Each row below is a small network's average activation on inputs in which a field has the value named, seen along a few directions.
Values that are neighbours, or in one group, have similar rows; names and order tell nothing.
Strong random noise was added to every row along 13 fixed directions; ignore it. To show where, here is one row again and again, with new noise each time:
245 139 486 -669 439 41 -435 213 -297 155 333 -706 -383 325 -172 163 214 526 156 23 549 771 123 76 -110 281 36 288
1 -322 400 549 -468 143 104 160 119 -252 12 38 -184 -195 143 -127 246 81 178 -342 -171 -60 -314 234 26 -28 -122 536
81 -243 -305 221 63 -199 -196 -364 -90 -111 -355 161 -2 248 227 439 194 155 -83 -253 -257 -40 -336 -224 67 -522 -86 -338
-63 275 300 -31 127 146 -232 -223 99 -2 339 -72 -587 372 35 262 139 -469 -456 -226 131 230 -425 445 623 -102 430 198
-61 -194 214 -149 -111 687 -82 -21 -480 -38 64 52 -165 173 -136 199 113 112 60 -229 151 461 -202 277 5 116 51 118
268 344 -213 166 -397 418 -141 -123 -129 -49 240 141 -10 1 -136 -107 -387 -473 -294 72 238 -280 402 209 49 274 195 -9
-51 -120 2 -371 377 -155 91 184 91 66 94 -48 313 343 -430 -35 -151 268 -37 -12 177 220 -32 -377 -22 -123 -147 -288
-33 -233 -400 220 -32 52 -153 -41 -223 9 -132 -35 108 475 195 214 -61 -366 -137 -490 -131 139 -589 -124 140 -405 103 54
439 74 -132 353 -96 206 -248 -115 -308 88 7 75 -276 362 -42 426 -183 87 -136 -403 155 -17 -38 66 65 -284 -23 -86
-300 -220 539 -152 325 -227 378 386 115 182 506 46 -63 70 -240 -73 120 -195 -83 -316 24 243 -527 104 74 -32 183 115
257 -44 -433 241 -108 230 -186 -6 -158 17 -310 56 -18 44 9 114 -188 147 89 -212 -1 -16 83 -110 -93 -60 -254 -116
-23 -156 88 -175 443 -713 -144 592 572 141 207 -229 -163 -33 29 -415 -9 -51 234 -408 -14 367 -235 -178 -97 101 -214 233
-35 -260 -307 364 -200 190 177 -207 -79 -65 -358 265 200 -120 51 173 24 117 64 -193 -284 -251 -240 -168 -64 -219 -211 -120
98 114 -13 -60 -99 -171 -113 -395 223 -153 147 307 -18 -49 -18 -42 -48 -209 -249 94 -35 -274 217 30 51 0 115 -233
535 -62 -125 288 -648 -180 -615 17 89 -264 466 166 5 342 201 -404 -438 -617 -44 -576 147 -76 241 71 -241 30 95 398


Values of C:
c4: -212 -71 229 -531 10 249 45 401 12 -56 -76 77 80 355 -315 -611 -349 -20 76 201 128 389 373 213 77 46 -75 21
c6: -256 110 -8 34 -66 -72 183 119 -113 33 51 -291 -5 -213 181 4 306 -307 -195 407 -84 -109 -119 179 59 169 298 60
c11: 315 -271 265 -365 41 -255 -249 -356 -131 191 108 387 -262 215 129 -15 -155 78 318 -522 -19 111 40 255 -406 -257 9 268
c8: -215 -335 207 330 -267 -76 258 42 37 -442 -261 328 71 -207 112 -43 283 210 -146 353 -235 -222 115 90 215 -271 -83 -418
c3: 89 -173 -221 214 -147 243 279 -36 -275 -19 -234 410 189 218 -227 8 -350 -3 -177 53 -74 -287 103 30 146 -493 -45 -427
c1: -117 51 -71 -159 174 186 321 -212 13 346 -303 -14 -137 -88 -11 -18 -234 329 103 -129 -42 -67 -31 40 86 -98 -206 185
c2: 252 -197 -24 -174 -94 -303 -106 -299 -104 -77 -128 317 -108 10 335 -211 -291 -296 165 -273 -123 -97 260 200 -228 -255 186 177
c9: 86 -35 172 -124 -131 39 44 -753 212 -232 -178 495 104 204 -79 95 -133 303 17 69 -103 -225 294 -7 140 -380 -54 19
c7: -242 327 -244 49 -153 352 101 58 -108 22 16 -98 232 146 -86 7 -117 -376 -313 422 61 -101 9 24 259 131 283 -316
c5: -88 168 -43 41 78 -58 -371 57 -479 84 433 81 -59 462 291 355 50 -747 -213 -169 121 296 -142 189 -15 23 640 -138
c10: 8 190 293 -113 293 201 673 -148 -148 398 -39 97 -63 97 -365 43 -372 -125 -257 93 55 -355 -99 277 305 -294 173 59
c12: -63 126 161 118 -433 -126 172 -3 362 -86 269 300 -9 -145 54 -477 -293 -211 -17 73 -77 -314 281 172 -7 169 -51 203
C is arranged as a 3 by 4 grid.
- List every value one step from c7, in the order listed. => c4, c6, c12
- List every value one step from c8, in the order listed. => c3, c1
- List every value one step from c2, in the order listed. => c9, c10
Each value of C is a pair of two hidden parts, and every pair occurs once (3 first parts, 4 second parts).
- c3 and c2 share the first part; c3 and c6 share the second. Which value has the first part of c6 and the second part of c2? => c9
- c12 and c4 share the first part; c12 and c1 share the second. Which value has the first part of c1 and the second part of c4? => c11
